Each row below holds a small network's activations on one input, seen along a few directions.
In each table, some parts of the input vary, and every possible input appears once, in random order.
A made-up example of a description, with smaller parts first: values(3) and (point or line(11) or (ring(5) and line(6))).
Shared parts are said once, and a part with two or three values counts as separate values.
In the rows, 128 means zero.

Other details of the inputs vary at random and push rows far along two fixed directions, the same in every table; ignore that.

Rows:
r1: [152 189 171 149 149  31 152  31 182 162  57 198 118 126]
r2: [128 118 126  57 134 107 103 156 137 119 165 115 161 125]
r3: [144 146 140  89 116 153 113 165 139 113 159  83 106 126]
r4: [143 144 154  88 115 153 122 165 130  90 163 103 123 112]
r5: [ 49  56  70 203 124 163 122  97  31 154  76 137 185 151]
r6: [130 110 122  72 113 102 119 169 141 113 161 103 148 157]
r7: [127 134 150  82 117 153 123 159 134  94 177 115 117 116]
r8: [144 139 134  60 130 114 105 162 135 120 136  87 163 125]
r9: [136 142 136  55 127 117 100 148 132 109 143  95 167 119]
r10: [129 140 142  65 139 104  97 168 138 111 130  85 160 127]
r11: [158 124 146 105 126 138 125 188 138 106 165  96 117 122]
r12: [159 184 160 154 115  39 171  25 182 155  67 198 112 151]
r13: [ 98 134 102  80 100 123 120 162 184  94 158 107 163  98]
r14: [159 125 143 107 126 138 117 185 141 107 167  94 115 125]
r15: [143 128 139  93 128 143 128 174 142 119 167  81 102 129]
r16: [178 168 155 156 153  28 171  46 186 188  66 191 114 135]
r17: [152 146 139  98 114 149 102 169 139 106 160  89 111 126]
r18: [ 73  86  98 227 136 209 139 114  26 152  64 114 148 123]
r19: [154 124 148 100 128 140 132 186 138 108 166  94 116 123]
r20: [135 137 138  90 111 150  95 155 139  99 181 114 113 119]
r21: [134 120 139  88 130 143 131 177 141 116 178 104 105 129]
r22: [128 122 109  60 130 105 114 157 132  99 166 117 151 142]
r23: [151 142 152  93 118 150 127 178 133 100 155  95 119 119]
r24: [ 57  65  91 224 141 202 136 109  28 152  93 143 146 122]
r25: [180 174 146 159 157  34 177  46 188 180  71 194 115 152]
r26: [133 123 137  73 148  93 103 175 142 119 141  83 156 132]
r27: [170 170 163 187 133  65 160  45 188 162 109 226  68 128]
r28: [144 143 117  63 126 112 116 162 130 100 137  89 153 142]
r29: [147 125 112  70 135 102 122 170 134 108 148  87 149 147]
r30: [145 148 141  93 111 152  97 156 136  97 168  97 115 120]
r31: [147 110 119  71 128 108 123 164 145 102 144  84 147 154]
r32: [138 132 149  89 113 149 112 166 133  90 176 123 122 110]
r33: [138 147 126  58 131 123 106 147 134 101 147  98 168 136]
r34: [138 121 131  91 126 143 115 173 144 122 180 101 100 131]
r35: [148 119 134 103 125 138 106 181 144 110 180 111 109 128]
r36: [159 172 160 174 134  71 170  37 189 174 108 216  59 130]
r37: [ 68  64  87 234 137 198 117 112  30 149  93 148 150 119]
r38: [136 145 119  58 123 115 112 148 128  90 144  96 156 136]
r39: [140 117 126  77 113 102 122 169 141 112 151  83 150 157]
r40: [ 68  87  90 222 134 210 132 107  29 161  64 108 139 124]
r41: [ 83  86  89 238 132 205 113 114  30 152  66 117 148 123]
r42: [133 147 150  81 116 155 125 155 133  97 164  93 114 118]
r43: [123 135 146  78 117 153 122 155 135  99 177 111 112 117]
r44: [132 138 136  85 111 152  99 152 139 104 181 111 110 118]
r45: [138 118 107  65 135 102 119 170 135 109 158 107 147 147]
r46: [ 55  72  77 188 144 172 107  88  25 162  63 137 198 117]
r47: [155 141 151  97 116 148 119 180 134  98 155  98 120 117]
r48: [141 150 140  89 110 154 101 153 136 102 168  93 112 119]
r49: [130 124 116  60 138 113 109 156 138 111 169 118 162 142]
r50: [ 64  77  77 206 121 170 125 102  28 154  47 109 187 152]
r51: [130 169 124 174 121  40 184  49 234 163  86 215 114 110]
r52: [154 182 168 166 128  78 176  29 184 164  98 214  63 123]
r53: [183 177 160 190 137  65 171  52 191 180  91 189  60 135]
r54: [156 128 135 106 124 139 107 177 144 114 170  87 108 130]
r55: [155 170 168 172 138  70 185  41 186 168 106 219  64 129]
r56: [ 76  88  96 232 129 208 116 103  24 139  72 128 155 114]
r57: [140 165 122 179 126  36 189  62 236 172  79 205 110 115]
r58: [163 194 172 169 128  80 179  30 182 162  85 196  64 123]
r59: [148 129 135  96 126 143 119 172 143 121 169  81 102 130]
r60: [171 167 141 154 157  34 174  46 188 180  82 214 113 153]
r61: [ 57  78  68 191 148 178 113  87  27 153  67 140 199 135]
r62: [ 51  57  79 204 164 151 109 116  33 171  59 128 187 132]
r63: [168 181 168 182 126  73 156  36 185 154 100 223  72 121]
r64: [137 102 115  66 128 108 120 164 145 103 154 105 145 154]
r65: [144 127 143  94 130 142 134 177 140 115 167  84 107 128]
r66: [133 126 131  91 118 145 102 162 142 112 189 114 107 125]
r67: [167 195 168 172 126  80 169  28 183 164  87 196  64 125]
r68: [ 47  68  45 233 129 169 142 125  79 161  55 104 191 109]
r69: [149 147 138  94 114 151 106 167 139 112 160  85 108 125]
r70: [169 165 170 181 143  66 192  59 187 171  98 214  64 133]
r71: [135 130 126  59 116 121 113 143 138  84 140  94 154 143]
r72: [138 114 124  62 139 104 108 170 139 128 157 106 157 130]
r73: [135 121 146  90 123 144 123 173 136 100 184 124 118 118]
r74: [169 180 173 180 127  73 164  40 183 152  98 226  75 119]
r75: [ 54  60  68 192 133 176 119  82  32 136  60 136 185 141]
r76: [116 143 104  89 103 122 128 176 184 102 138  81 161 105]
r77: [174 174 151 153 133  42 177  34 188 155  53 192 105 154]
r78: [ 70  65  76 232 140 198 117 115  36 171  88 129 135 130]
r79: [ 65  68  79 232 135 200 107 105  33 157  96 142 142 125]
r80: [ 40  73  86 194 152 162  99  93  28 153  57 135 195 119]
r81: [127 137 138  80 113 154 106 150 139 105 180 108 108 119]
r82: [180 165 166 190 139  62 173  62 188 168  98 220  68 131]
r83: [155 142 148 100 116 148 111 177 136  99 157  95 119 121]
r84: [178 172 174 186 143  66 195  58 186 170  87 193  67 133]
r85: [137 146 154  85 116 155 126 160 131  92 164  97 119 117]
r86: [127 106 117  61 123 111 115 151 143  94 162 114 149 149]
r87: [107 145 106  84  99 125 123 163 181  92 145  89 164  99]
r88: [ 87  69  85 246 142 195 118 121  34 160  77 115 144 127]
r89: [147 144 153  92 112 151 115 166 130  88 163 105 124 111]
r90: [140 144 148  86 120 152 129 169 136 107 157  85 110 124]
r91: [147 146 145  96 112 151  99 159 135  91 167 100 118 117]
r92: [148 116 142  99 126 138 121 188 139 107 176 117 115 122]
r93: [139 120 144  94 121 142 116 175 136  98 184 126 119 117]
r94: [127 133 115  54 123 113 109 147 130  92 157 114 154 135]
r95: [ 62  63  81 224 144 200 134 115  34 170  85 126 133 129]
r96: [ 73  60  90 232 145 197 137 127  30 159  83 139 147 123]
r97: [ 74  64  77 237 140 196 113 118  36 166  88 133 139 130]
r98: [177 191 150 152 148  44 171  38 184 172  60 196 119 148]
r99: [119 125 129  61 101 113 109 147 137  96 160 110 156 145]
r100: [124 124 137  82 122 147 120 161 140 111 186 111 104 124]
r101: [114 119 135  62 142  97  95 162 140 111 159 113 158 127]
r102: [ 62  75  97 221 132 208 128 104  24 143  83 145 154 111]
Each input here is: ring(6) and (point or line(6) or ring(10)).
- The inputs of r65 and r21 match in every part but the ring(6) part. If r59 is changed in the same way as r65 into r21, which row does it become? => r34
- The inputs of r87 and r51 match in every part but the ring(6) part. If r67 is changed in the same way as r87 into r51, which row does it become? => r36
- The inputs of r66 and r48 match in every part but the ring(6) part. If r49 is changed in the same way as r66 into r48, which row does it become? => r33
- A walk changes only the ring(10) part. It starts at r41 and steps to r17. List the rest of the walk in order. => r69, r3, r40, r90, r18, r23, r47, r83
- Which other rows does r62 become when the ring(6) part takes its other values? List them by row number. => r1, r10, r26, r80, r101
- Which other rows does r9 become when the ring(6) part takes its other values? List them by row number. => r2, r8, r16, r46, r72

Rows:
r103: [ 88 107 110 172 138 166 116  96  48 142  77 123 163 128]
r104: [153 148 146 121 136  97 141  98 140 136 113 150 115 143]
r105: [126 126 117  80 113 143 109 179 145 101 163  80 144 119]
r106: [152 149 136 147 129  95 152 123 168 141 107 131 116 129]
r107: [130 132 122  82 115 141 107 180 140 100 156  73 144 126]
r108: [148 143 131 146 128  96 154 121 173 142 113 138 116 122]
r109: [158 145 141 141 135  94 151 123 160 146 105 132 113 133]
r110: [ 66  96  95 176 128 167 118  98  68 138  96 148 166 115]
r111: [140 138 128 144 133  94 155 122 174 144 121 147 113 123]
r112: [143 123 132 141 138  88 149 122 167 147 130 157 109 134]
r113: [118 121 114  79 119 140 109 180 146 103 171  89 141 119]
r114: [147 157 143 125 123 102 144  99 150 131 105 141 120 133]
r115: [ 85 110 105 175 129 169 115  97  57 137  72 124 166 121]
r116: [139 113 126  74 131 135 102 180 124 110 172  90 137 142]
r117: [ 90 101 107 170 142 165 112  97  46 142  81 133 161 132]
r118: [163 136 143 138 148  90 148 122 150 151 114 141 108 143]
r119: [ 94 113 102 134 121 151 125 130 111 120 124 120 149 120]
r120: [ 70  88  97 175 133 163 114  96  63 137  98 149 162 122]
r121: [143 131 151 108 112 190 107 186 124  99 197  92  81 111]
r122: [132 135 135 124 126  96 141  98 157 131 131 165 115 134]
r123: [136 128 127  77 120 140 106 180 132 105 154  74 141 129]
r124: [126 158 137 120 122 103 135  91 159 123 120 162 128 114]
r125: [141 119 129  72 134 136 103 180 121 110 163  82 136 140]
r126: [116 116 120 129 131 148 123 128  88 127 112 105 146 137]
r127: [107 123 110 137 117 152 123 130 105 117 109 105 152 127]
r128: [131 109 121  75 128 132 103 182 128 109 178  97 136 136]
r129: [151 141 143 122 134  96 140  98 142 135 122 158 116 145]
r130: [153 126 135 141 142  85 148 123 156 150 128 156 108 140]
r131: [165 148 165 173 126 143 153 129 152 141 147 150  53 115]
r132: [162 130 140 139 146  88 148 122 152 151 122 149 110 145]
r133: [ 75 108  95 179 122 171 118  96  70 133  80 130 169 111]
r134: [131 124 136  59 126 140  93 164 113  94 171 101 150 133]
r135: [ 92 113 130 207 121 218 117 102  49 131 114 142 106 104]
r136: [138 169 145 123 118 104 133  91 153 121 105 146 131 120]
r137: [155 159 168 156 115 152 145 105 143 125 147 159  60 115]
r138: [136 132 132 132 132  92 139 107 163 142 131 160 111 133]
r139: [138 146 145 116 131  95 128  92 141 130 127 171 123 131]
r140: [117 114 117  77 119 139 108 182 143 107 179  97 141 123]
r141: [139 130 131 143 133  92 154 124 172 148 129 156 113 127]
r142: [139 125 131  74 129 137 107 178 123 110 159  73 138 136]
r143: [107 100 110 130 130 142 118 132  92 125 132 129 144 138]
r144: [161 142 146 139 143  91 152 121 152 151 109 132 110 139]
r145: [128 142 133 125 121 100 146 100 162 132 129 164 120 127]
r146: [103 118 105 136 116 153 125 129 109 118 116 112 152 120]
- The inputs of r143 and r128 match in every part but one. If r145 is changed in the same way as r143 into r128, which row does it become? => r140
- The inputs of r115 and r123 match in every part but one. If r124 is changed in the same way as r115 into r123, which row does it become? => r113
- What is each input in this table made of? => line(4) and (point or ring(10))
- List by row number the other rows that have the line(4) part in common with r132. => r106, r108, r109, r111, r112, r118, r130, r131, r141, r144
- Which other rows does r118 become when the line(4) part takes its other values? List them by row number. => r104, r117, r125

Rows:
r147: [ 79  79  81 113 123 169 102 159  69 110 129  85 183 137]
r148: [ 83  88  95 143 116 204 107 171  76 109 147  84 145 116]
r149: [172 162 168  78 129 103 120 143 165 114 159 124 106 127]
r150: [ 80  86  89 118 131 168  94 167  71 114 125  86 190 121]
r151: [ 85  81  95 139 116 201 107 168  69 109 152  91 143 124]
r152: [151 149 144  60 127  79 124 135 177 111 155 133 132 136]
r153: [ 85  82 102 139 128 198  97 172  66 116 155  97 146 115]
r154: [171 158 165  74 127 103 125 140 163 112 161 126 101 135]
r155: [158 155 161  89 122 110 124 148 180 113 177 137  97 114]
r156: [169 164 158  77 116 107 131 138 169 109 157 117 101 138]
r157: [172 166 167  80 127 105 123 145 167 111 155 121 107 124]
r158: [111 136 113 192 136  96 157  52 128 167  53 176 143 128]
r159: [ 90  64  75 129 141 153 110 189  81 132 125  72 182 141]
r160: [156 161 158  92 116 112 130 150 186 109 170 130  98 110]
r161: [150 155 137  62 116  82 131 134 184 108 151 124 132 138]
r162: [111 136 116 194 139  93 153  55 126 166  54 179 145 125]
r163: [118 127 130 212 136 123 156  59 119 167  85 195  99 124]
r164: [ 83  90  98 143 118 203 106 173  76 113 145  84 148 109]
r165: [130 145 138 209 139 118 154  59 112 167  59 171 113 124]
r166: [ 84  80  98 137 121 200 106 169  67 111 154  95 144 124]
r167: [150 157 138  65 118  84 130 135 187 107 148 121 133 133]
r168: [172 161 166  76 131 102 121 141 162 114 162 126 103 131]
r169: [131 145 134 207 137 120 158  57 113 168  58 168 112 127]
r170: [131 135 135 201 140 117 158  52 104 166  68 179 109 141]
r171: [113 130 119 191 145  91 147  53 121 171  60 186 144 129]
r172: [183 144 153  91 137  89 139 167 177 130 155 107 100 144]
r173: [ 79  80  88 114 135 166  92 163  66 117 132  91 186 128]
r174: [159 159 160  91 120 112 126 150 182 110 172 135  99 111]
r175: [ 83  85  94 141 114 202 107 170  73 110 150  88 144 122]
r176: [151 150 141  59 123  80 130 133 178 108 156 132 133 141]
r177: [130 113 118 228 146 109 171  86 133 185  79 176  98 133]
r178: [131 143 131 207 135 121 158  54 113 164  60 168 109 134]
r179: [171 160 159  75 119 105 131 137 165 107 159 120 100 140]
- What is each input in this table made of? => values(3) and (point or ring(10))
- Which other rows does r179 become when the ring(10) part takes its other values? List them by row number. => r149, r154, r156, r157, r165, r168, r169, r170, r178
